Each row below holds a small network's activations on one input, seen along a few directions.
In each table, some parts of the input vary, and every possible input appears once, in random order.
Descriptions start from the smaller parts, as in this example, which fits no table here: one of 6 places along a line, together with either a single point or one of 11 places around a ring or (one of 3 separate values, together with one of 8 places around a ring).
Shared parts are said once, and a part with two or three values counts as separate values.

Other details of the inputs shift rows strongly along three fixed directions, in all tables alike. That doesn't count.

Table:
r1: [ -7  61   9 -22 -22  23   3 -46  45 -10  11 -13  41 -31]
r2: [  1  35  46  16  36   8 -15  -8  43   8  37   6 -32  12]
r3: [  0 -28 -34 -21  -1  19  -9   1   5 -21   2  13  35 -13]
r4: [-14 -76 -43  -8 -15  -3  18  43 -26 -12 -11  11   1   0]
r5: [ -5 -71 -48 -19  13   9  -3  26 -43  -3 -10   8  25   6]
r6: [-20  56   4 -15 -51   8   0 -45  47 -15  21   5  34 -36]
r7: [ 21  17  20  25  43  -7  -8  12   5   7  16  -3 -28  32]
r8: [  2 -11   3  -9  49  14 -20   7  42 -17  50  27 -21  13]
r9: [ -3  37   0   2 -12 -13  -1 -24   3   8 -20 -10   8 -21]
r10: [  1  44  45  11  33   7  -8  -9  37   5  32   5 -30   8]
r11: [-29 -41 -39 -12 -14  23  -7  -8   7 -18  10  23  30 -16]
r12: [  5  38  11  -1 -16   8   0 -16  -2   0 -20 -15  20 -21]
r13: [  5  18  22  20 -14   3  -1  -3 -22  22 -30 -19   9 -11]
r14: [-15  59  -3 -25 -23   0  -7 -50  53 -15   2  -3  37 -42]
r15: [  0  43  44  14  14   5 -15  -7  37   4  41   4 -36  22]
r16: [  2  11  31  26  39  -7   5  22  27   4  14 -15 -53  18]
r17: [-24 -12 -41 -45 -17  43  -7 -34  57 -37  35  19  68 -25]
r18: [-18 -32 -37 -14 -11  31  -3  -8   2 -15  15   7  38  -8]
r19: [  7 -16  -1   3  39  -8  -7  22  16  -9  49  31 -31  35]
r20: [  4  15  18   2 -19  -8  21 -29   7 -13 -17 -39  11 -13]
r21: [ 20  23  36  19  51  -8 -15  18   5   8  19  -7 -31  28]
r22: [ -3  63   4 -28 -40   0  -2 -43  50 -16  15   4  31 -43]
r23: [  8 -23 -18 -10   6  11  -3   8 -24   5  -8  -6  13  -6]
r24: [  0 -79 -22   3  -1  -3  16  19 -31 -26 -24  -6  13  10]
r25: [  6 -40 -14   4  41  -6  -3  29  10  -6  48  39 -28  41]
r26: [  7  23  20  14 -12   3   4  -2 -26  18 -31 -17   8 -10]
r27: [ -4 -42  -2   4 -10   2  -5  24 -40  20 -19  11 -10  12]
r28: [  7 -24  15  -3  44   8 -15  33   4  -4  38  27 -44  41]
r29: [-14 -47 -23 -13 -21   8   0  15 -19  -1   2  26  19  -6]
r30: [  4 -42 -28 -10  58  17 -10  18  23 -21  55  25  -7  40]
r31: [ 18  16  34   7  27  -7 -15  16   5  13  19   5 -46  23]
r32: [  7  39  32  12  37   5   8   6  52  -7  32 -29 -32  18]
r33: [  4  10  22  14 -25 -14  12  12 -48  31 -29  -6 -12  -9]
r34: [ 10  17  -9  12 -13  -9  12 -15 -24  25 -29 -23  13  -6]
r35: [  9  15   7  14 -19 -30   7  10 -47  27 -32 -10 -13  -5]
r36: [ -6 -56 -12 -10 -22  -9  13   3 -13 -24 -16   1   1   7]
r37: [ -5 -27 -17 -14 -16   2   4  16 -28  -2  -5  19   7  -8]
r38: [  5   3  25  11 -36 -28  24 -11 -16  -3 -25 -23  -9 -12]
r39: [ 13   9  -1  19  -6 -16   3   7 -48  21 -45 -22   4  -3]
r40: [  6  10  12   6 -19 -24  -2   9 -45  29 -41 -14 -13  -2]
r41: [ -1  17  11  24 -21   5  -1  -6 -25  16 -26 -20  12 -11]
r42: [ -3 -31   0  -6  51  17 -14  21  16 -15  40  30 -25  21]
r43: [  2 -23 -16 -10   4  16   1   9 -30   2  -9  -4  13  -3]
r44: [ 13  24  22  14  24 -13  -6   1  22  13  24   9 -38  33]
r45: [-15 -32 -41 -35 -16   0  -4   3   5 -22  12  29  34 -14]
r46: [ 14  23  -2  22 -13 -13   8 -11 -20  21 -34 -18  11  -4]
r47: [  9   9   1  13 -23 -24   4   3 -42  28 -40 -10 -14   3]
r48: [  2 -19  18  23 -18 -25  22  -6 -35   6 -48 -29 -15 -10]
r49: [ -1  22  20   2 -29  -5   4  -4 -24  22 -29  -7  -5  -8]
r50: [ -3  14  10   9 -31 -15  15   8  -5  12 -35 -28 -17  -8]
r51: [  7  10   3  26  -6 -23   5   0 -41  31 -42 -15 -16  -5]
r52: [-20 -10 -63 -54  -7  29  -6 -35  56 -49  36  21  69 -19]
r53: [ -8 -69 -51 -20  -5  -2  -5  26 -38  -7 -13  26  10  13]
r54: [ 10   8  25  24  37  -1   6  28  23  -5  11 -21 -35  24]
r55: [ -9  60  -8  -9 -24  -3   2 -56  57  -7   3   0  30 -32]
Each input here is: one of 5 places along a line, together with either one of 2 separate values or one of 9 places along a line.
Question: The inputs of r6 and r11 match in every part but the place on the line of 5. If r38 is changed in the same way as r6 into r11, which row does it become?
Answer: r48
Question: The inputs of r12 and r42 match in every part but the place on the line of 5. If r46 is changed in the same way as r12 into r42, which row does it become?
Answer: r55
Question: A walk changes only the place on the line of 5. It starts at r19 and steps to r47. List the rest of the walk in order.
Answer: r51, r7, r30
Question: Which other rows agree with r43 in the place on the line of 5? List them by row number.
Answer: r1, r5, r17, r18, r20, r23, r30, r32, r34, r52
Question: Which other rows does r16 become when the choice among 2 separate values takes its other values? List them by row number.
Answer: r48
Question: Which other rows agree with r36 in the place on the line of 5? List them by row number.
Answer: r15, r27, r28, r31, r40, r44, r47, r49, r50, r53
